Each row below holds a small network's activations on one input, seen along a few directions.
Each table varies a few parts of the input and shows all the possible inputs, shuffled.
Descriptions start from the smaller parts, as in this example, which fits no table here: one of 2 separate values, together with either a single point or one of 9 places along a line or (one of 4 places along a line, together with one of 5 places around a ring).
Shared parts are said once, and a part with two or three values counts as separate values.
In the rows, zero is written as 128.

Other details of the inputs vary at random and push rows far along two fixed directions, the same in every table; ignore that.

A family of inputs:
x1: [168 134 126 123 117 168 118 112 129 119 136  95 142]
x2: [170 133 126 132 109 160 104 107 120 134 139 107 125]
x3: [102 140 151  95 151 144 147 135  89 125  86 142 123]
x4: [ 92 136 145 103 170 122 143 162 140 106  94 132 129]
x5: [ 88 104 118 129 166 112 135 169 147 101 111 129 139]
x6: [100  98 117 139 142 104 124 136  97 119 120 152 120]
x7: [103 109 116 134 145 143 149 148 114 120  90 151 135]
x8: [156 114 102 161 103 110 116 117 172 123 178 106 138]
x9: [ 97 111 116 142 137 130 146 151 111 126 105 150 134]
x10: [195 199 172  73 132 249 132 102  77 121  49 110 125]
x11: [ 88 126 129 132 136  94 139 138 119 151 129 162 115]
x12: [154 123 108 157 104 122 112 116 155 144 174 117 133]
x13: [ 91  97 114 153 134 103 138 148 121 133 127 153 131]
x14: [141 111 109 145 109 104 103 115 162 136 189  96 147]
x15: [ 91 101 109 155 138 105 138 145 120 137 124 152 127]
x16: [153 142 127 134 108 113 125 112 165 130 161 112 127]
x17: [ 96 105 131 121 134  58 123 131 113 115 139 150 107]
x18: [152 136 126 132 106 107 121 109 171 129 166 115 128]
x19: [152 159 146 103 120 153 121 111 136 140 137 101 139]
x20: [156 143 141 120 107 120 104 101 130 142 157 114 111]
x21: [121 119 132 110 150 162 139 142  71 104  63 144 125]
x22: [149 144 130 136 108 116 120 109 156 144 159 115 122]
x23: [ 93 125 138 127 137 105 145 140 117 140 114 154 119]
x24: [164 166 143 115 110 165 132 115 139 132 123 111 131]
Description of these inputs: one of 2 separate values, together with either a single point or one of 5 places along a line or one of 6 places along a line.
The inputs of x5 and x4 match in every part but the choice among 2 separate values. If x7 is changed in the same way as x5 into x4, which row does it become?
> x18
Which other rows does x20 become when the choice among 2 separate values takes its other values? List them by row number.
> x2
Which other rows does x10 become when the place on the line of 5 takes its other values? List them by row number.
> x3, x17, x19, x20
A walk changes only the place on the line of 6. It starts at x12 and steps to x15. List the rest of the walk in order.
> x13, x9, x8, x7

A family of inputs:
x25: [ 77 101 120 134 154 122 146 154  92 126  91 159 129]
x26: [ 94 102 118 135 144 119 138 147 102 123 106 150 127]
x27: [143 136 134 124 116 125 120 111 127 135 146 122 124]
x28: [ 89 117 134 119 153 107 140 149 119 117 110 145 124]
x29: [139 116 112 148 115 123 120 124 148 132 153 119 134]
x30: [158 145 130 128 114 134 124 120 166 126 151 104 136]
x31: [140 121 113 147 114 129 125 125 146 131 147 122 136]
x32: [151 146 137 112 141 204 138 132  89 116  67 127 134]
x33: [187 185 157  88 132 236 135 117 116 118  70  95 145]
x34: [144 132 130 128 114 115 117 111 129 132 150 121 119]
x35: [140 134 130 130 114 116 118 113 135 139 153 123 123]
x36: [144 127 128 129 111 103 109 109 135 131 158 122 117]
x37: [124 125 126 130 132 104 123 132 155 123 152 119 131]
x38: [139 132 128 135 111 110 117 112 143 142 157 124 121]
x39: [ 88 101 114 141 143 110 138 148 110 129 116 150 130]
x40: [141 136 128 134 109 116 123 113 140 140 151 126 124]
x41: [ 73 122 135 116 160 122 154 160 108 126  84 158 125]
x42: [132 126 129 126 129 110 120 127 144 117 142 117 125]
What is each input in this table made of?
> one of 3 separate values, together with one of 6 places along a line
The inputs of x42 and x37 match in every part but the place on the line of 6. If x36 is changed in the same way as x42 into x37, which row does it become?
> x35
Which other rows does x29 become when the place on the line of 6 takes its other values? List them by row number.
> x25, x26, x31, x32, x39
Which other rows does x40 become when the choice among 3 separate values takes its other values? List them by row number.
> x30, x31
